A small network was shown many inputs. Here are its activations along a few directions, one row for each input.
In each table, some parts of the input vary, and every possible input appears once, in random order.
A made-up example of a description, with smaller parts first: one of 6 places along a line, together with either a single point or one of 9 places around a ring or (one of 3 separate values, together with one of 8 places around a ring).
Shared parts are said once, and a part with two or three values counts as separate values.
In the rows, 128 means zero.

Other details of the inputs shift rows strongly along two fixed directions, in all tables alike. That doesn't count.

Table:
row 1: [148 141 132 148 144 109 181 134 145 150 134 122 120 121 114 145]
row 2: [106 135  93  83 137 128  50 178  97 127 143  69 132 136 136 139]
row 3: [ 88 105 141 123 111 143 125  89 163  83 103 209 140 120 135 112]
row 4: [164 141 127 159 136 120 186 126 131 154 132 112 121 117 115 135]
row 5: [ 91 100 144 118  97 147 101  88 153  76 101 199 145 122 146  92]
row 6: [108 112 134 115 114 132 108 116 144 102 121 154 133 130 138 118]
row 7: [106 117 139 121 110 136 107 104 132 107 114 168 137 133 141 106]
row 8: [ 98 114 143 126 114 137 121  93 147  98 109 189 143 125 135 108]
row 9: [159 136 128 155 136 124 179 130 126 149 139 112 121 121 119 138]
row 10: [108 117 136 126 119 137 129 106 144 105 116 169 131 123 130 123]
row 11: [109 110 145 122 115 132 123 113 156  95 109 170 140 122 132 108]
row 12: [ 77  99 149 105  95 145  77  89 146  74 100 207 151 131 150  89]
row 13: [155 150 116 148 146 129 152 134 104 162 140  97 115 132 117 152]
row 14: [136 132 118 111 118 146  65 144  77 136 142  82 120 147 139 127]
row 15: [144 128 135 148 132 112 189 122 159 132 127 138 127 116 116 134]
row 16: [142 133 133 163 139 123 204 108 151 138 125 152 127 112 115 139]
row 17: [155 145 129 143 148 114 162 144 127 158 135  99 118 126 115 148]
row 18: [136 135 117 112 123 140  70 144  77 146 143  82 119 151 141 125]
row 19: [161 140 128 148 143 114 164 140 121 158 138  98 119 125 114 140]
row 20: [132 130 132 135 124 132 132 118 123 129 125 134 126 128 130 126]
row 21: [137 134 131 149 141 114 187 115 155 135 127 145 126 118 115 145]
row 22: [126 128 133 144 128 132 157 103 141 122 118 159 130 119 125 126]
row 23: [123 120 135 126 120 133 117 115 127 120 124 145 133 130 135 113]
row 24: [135 134 135 146 143 119 177 119 154 134 119 146 128 116 114 138]
row 25: [146 133 133 143 142 118 165 132 143 140 127 121 124 120 119 134]
row 26: [158 139 124 143 141 114 164 142 125 152 145  95 117 128 117 148]
row 27: [129 135 127 135 130 131 133 116 118 137 127 133 127 133 128 128]
row 28: [149 135 135 156 139 114 198 119 151 142 128 141 119 113 114 141]
row 29: [121 137 114  90 128 146  21 158  56 145 146  63 116 161 140 138]
row 30: [131 134 115  97 113 148  34 153  60 144 144  67 121 160 146 121]
row 31: [163 144 124 152 139 120 166 134 114 161 141 100 119 129 120 135]
row 32: [121 139 110  97 124 152  28 148  54 146 145  75 119 165 144 134]
row 33: [146 127 135 150 129 120 185 120 152 133 125 140 124 113 117 130]
row 34: [144 126 135 149 131 122 179 121 148 130 128 140 123 115 118 132]
row 35: [110 134  93  70 131 126  23 193  81 131 149  45 128 142 143 134]
row 36: [ 78 101 120  86 108 125  79 141 162  72 108 155 156 113 144  94]
row 37: [151 146 125 156 149 120 178 123 125 159 135 123 123 125 114 146]
row 38: [129 129 115  95 120 148  39 158  68 137 149  66 112 155 143 134]
row 39: [124 134 125 129 136 126 130 129 131 133 131 132 125 132 123 141]
row 40: [ 76 104 142 105 109 147  83  99 153  77  99 199 147 129 141 105]
row 41: [154 144 122 138 143 113 153 144 118 158 145  92 114 133 119 154]
row 42: [117 136 109  89 127 146  30 156  67 138 150  72 117 163 141 147]
row 43: [ 76 104 143 105 105 140  90  98 159  76 104 199 145 128 141 105]
row 44: [156 136 132 154 145 112 184 127 141 152 130 120 121 118 113 137]
row 45: [155 142 124 143 145 113 164 145 130 156 142  97 115 127 117 146]
row 46: [ 46  91 125  76 101 135  60 116 175  45  95 201 165 111 150  88]
row 47: [140 131 134 153 131 124 181 115 142 135 126 145 126 118 123 133]
row 48: [128 120 139 135 120 130 138 112 137 119 122 153 136 124 130 113]
row 49: [124 119 139 130 115 131 129 112 137 117 119 153 138 125 132 109]
row 50: [156 142 124 138 140 115 153 152 123 157 143  86 116 130 116 144]
row 51: [132 120 135 141 117 133 153 115 140 121 122 146 132 120 129 119]
row 52: [134 135 132 149 143 120 172 114 144 139 122 148 128 120 114 138]
row 53: [126 132 115  86 120 143  22 169  66 137 153  57 116 161 143 134]
row 54: [111 111 134 122 109 144 107 111 130 105 120 154 134 129 141 112]
row 55: [155 145 128 146 146 113 161 138 120 162 137 101 117 127 115 144]
row 56: [ 80  93 149 103  92 143  78  96 155  70  95 200 150 127 145  84]
row 57: [127 124 118 135 142  98 187 146 181 114 122 136 143  95 117 123]
row 58: [158 140 129 142 143 117 162 147 128 154 135  93 119 124 114 140]
row 59: [140 138 103 124 151 101 151 172 141 141 140  78 129 110 120 139]
row 60: [146 144 118 142 142 134 141 137 101 156 142  99 117 136 123 151]
Each input here is: one of 6 places along a line, together with either a single point or one of 9 places around a ring.
Changing only the place on the line of 6 turns row 52 into row 44. The same change can be made to row 39. Which row results? -> row 45
Which other rows does row 51 become when the place on the ring of 9 takes its other values? List them by row number. -> row 4, row 15, row 30, row 33, row 49, row 50, row 56, row 58
Which other rows agree with row 9 in the place on the line of 6? List them by row number. -> row 11, row 14, row 19, row 26, row 31, row 34, row 48, row 53, row 57
Which other rows does row 59 become when the place on the line of 6 takes its other values? List them by row number. -> row 2, row 35, row 36, row 46, row 57

Table:
row 61: [183 141 151 190 140 133 213  94 121 168 129 138 115 127 111 133]
row 62: [ 95 119 120  95 137 111 105 160 160 101 123 129 149 117 129 127]
row 63: [ 60 112 105  86 120 136  67 136 150  72 106 162 162 110 144 104]
row 64: [132 124 123 110 116 139  88 146 107 125 141  92 117 142 133 136]
row 65: [133 146  99 154 159 108 204 132 155 144 131 132 134 100 115 148]
row 66: [ 64  90 148  92  93 137  79  89 179  54  88 217 147 124 145  95]
row 67: [140 133 124 110 119 152  66 147  64 146 153  74 105 155 138 145]
row 68: [138 130 144 138 119 155 120 111 105 138 131 134 114 146 128 138]
row 69: [139 125 111  97 125 130  59 179  88 134 143  51 131 132 138 112]
row 70: [105  98 144 139 118 110 205 117 222  74  97 201 155  82 121 102]
row 71: [151 146 136 164 158 105 213 120 149 158 138 140 118 120 103 164]
row 72: [140 143 110 108 147 111 102 173 111 153 146  62 111 134 125 149]
row 73: [144 142 145 149 140 131 154 108 125 154 123 139 110 138 115 148]
row 74: [ 85  94 135  89  84 134  64 129 149  69 103 165 159 119 151  68]
row 75: [102 102 129  92  97 147  36 132 109  89 124 130 139 138 156  86]
row 76: [113 112 144 112  88 154  65 101  92 111 122 149 132 148 153  95]
row 77: [178 134 135 173 140 111 215 116 147 153 133 119 121 112 110 129]
row 78: [ 71 116 123 105 113 156  66  91 112  90 110 188 143 135 145 116]
row 79: [112 114 160 154 125 115 206  72 199 102  94 227 132 101 116 122]
row 80: [167 144 112 142 149 110 173 169 124 164 155  63 110 122 116 154]
row 81: [164 172 109 170 168 134 182 123  87 193 146  95 109 137 107 176]
row 82: [ 98 107 142 133 130  97 199 117 231  79  88 203 153  79 116 106]
row 83: [147 132 120 108 107 139  60 149  70 146 147  64 120 156 144 120]
row 84: [180 150 115 150 140 106 178 157 113 177 153  63 117 124 122 132]
row 85: [134 117 142 128 110 150  92 107  94 123 128 133 124 140 142 109]
row 86: [153 138 139 137 110 155  89 116  64 158 137 103 117 163 142 121]
row 87: [116 146  91 100 139 141  58 151  73 143 145  75 125 148 135 149]
row 88: [133 136 127 138 150 104 167 136 156 136 136 127 126 128 113 153]
row 89: [137 143 141 148 147 129 154 113 125 151 132 145 119 144 113 156]
row 90: [126 135 119 128 153 100 162 150 159 137 139 121 129 120 116 147]
What do these inputs look like to the network? -> one of 5 places along a line, together with one of 6 places along a line
Changing only the place on the line of 6 turns row 73 into row 89. The same change can be made to row 82. Which row results? -> row 62
A walk changes only the place on the line of 5. It starts at row 68 and steps to row 67. List the rest of the walk in order. -> row 64, row 80, row 70
A walk changes only the place on the line of 6. It starts at row 87 and steps to row 88. List the rest of the walk in order. -> row 66, row 64, row 77, row 83
Which other rows does row 63 become when the place on the line of 5 takes its other values? List them by row number. -> row 65, row 78, row 81, row 87

Table:
row 91: [117 122 123 133 129 119 157 120 161 110 114 156 140 105 126 115]
row 92: [127 121 128 131 121 120 146 128 151 116 119 139 140 114 130 110]
row 93: [122 135 129 141 126 147 125  96 108 134 125 156 128 138 132 129]
row 94: [137 132 130  95 120 142  39 160  69 145 148  63 109 161 139 136]
row 95: [109 121 121 114 120 131 111 131 137 108 120 137 139 121 136 116]
row 96: [141 139 110 111 133 128  90 169  90 149 146  61 124 137 133 132]
row 97: [137 123 137 124 118 127 117 133 125 128 131 118 124 135 129 123]
row 98: [124 122 124 129 128 120 143 132 147 118 121 136 139 112 129 112]
row 99: [116 114 131 116 116 131 110 129 135 109 124 137 136 125 137 111]
row 100: [110 131 115 127 140 119 140 126 144 121 121 147 138 115 125 130]
row 101: [161 134 134 154 137 108 193 131 150 145 133 119 123 115 116 133]
row 102: [129 120 139 133 105 149 108 100 106 121 121 148 132 138 141 103]
row 103: [111 120 134 115 122 136  99 124 130 113 124 143 128 138 130 129]
row 104: [103 123 120 113 127 131 108 131 136 108 120 141 141 123 132 122]
row 105: [117 122 128 133 133 122 156 118 156 114 120 157 137 115 122 129]
row 106: [163 160 119 135 159 120 131 156  88 185 156  59  99 150 113 175]
row 107: [108 121 129 112 124 134  97 127 129 109 125 140 132 133 133 128]
row 108: [179 154 123 173 146 127 195 121 102 179 143  98 110 127 114 149]
row 109: [116 118 136 118 115 134 108 123 134 112 123 143 126 133 132 123]
row 110: [122 121 128 130 125 124 147 123 149 116 123 144 132 116 127 123]
row 111: [116 116 122 117 117 126 110 131 137 108 120 133 141 120 137 103]
row 112: [102 124 130 105 122 139  77 126 118 116 127 139 126 146 135 132]
row 113: [130 119 145 134 120 125 145 122 147 120 123 147 128 124 125 121]
row 114: [115 116 144 117 115 134 107 115 136 110 118 151 125 134 132 124]
row 115: [175 144 138 185 140 121 227 105 131 166 131 134 120 114 111 134]
row 116: [117 126 132 134 118 152 108  97 107 123 121 156 132 139 136 120]
row 117: [118 112 147 109 106 137  84 120 125 108 121 140 128 141 138 113]
row 118: [ 99 127 118 113 129 129 108 128 134 112 120 145 140 125 133 128]
row 119: [126 125 144 140 134 125 157 109 155 123 118 161 125 126 119 137]
row 120: [109 128 112 109 132 130  94 140 121 118 127 120 137 125 132 125]
row 121: [169 153 111 135 151 117 139 167  93 175 158  48 105 137 118 161]
row 122: [157 134 134 154 140 110 193 133 149 145 133 121 122 114 116 136]
row 123: [157 133 128 152 137 109 189 134 147 145 134 114 126 114 116 130]
row 124: [126 144 104 101 140 133  66 162  76 151 151  66 118 149 133 151]
row 125: [115 127 132 135 136 121 156 113 155 119 120 163 132 121 123 135]
What do these inputs look like to the network? -> one of 5 places along a line, together with either a single point or one of 6 places along a line
Changing only the place on the line of 5 turns row 114 into row 117. The same change can be made to row 109. Which row results? -> row 97
A walk changes only the place on the line of 5. It starts at row 102 and steps to row 115. List the rest of the walk in order. -> row 108, row 116, row 93
Which other rows does row 122 become when the place on the line of 6 takes its other values? List them by row number. -> row 94, row 96, row 98, row 99, row 113
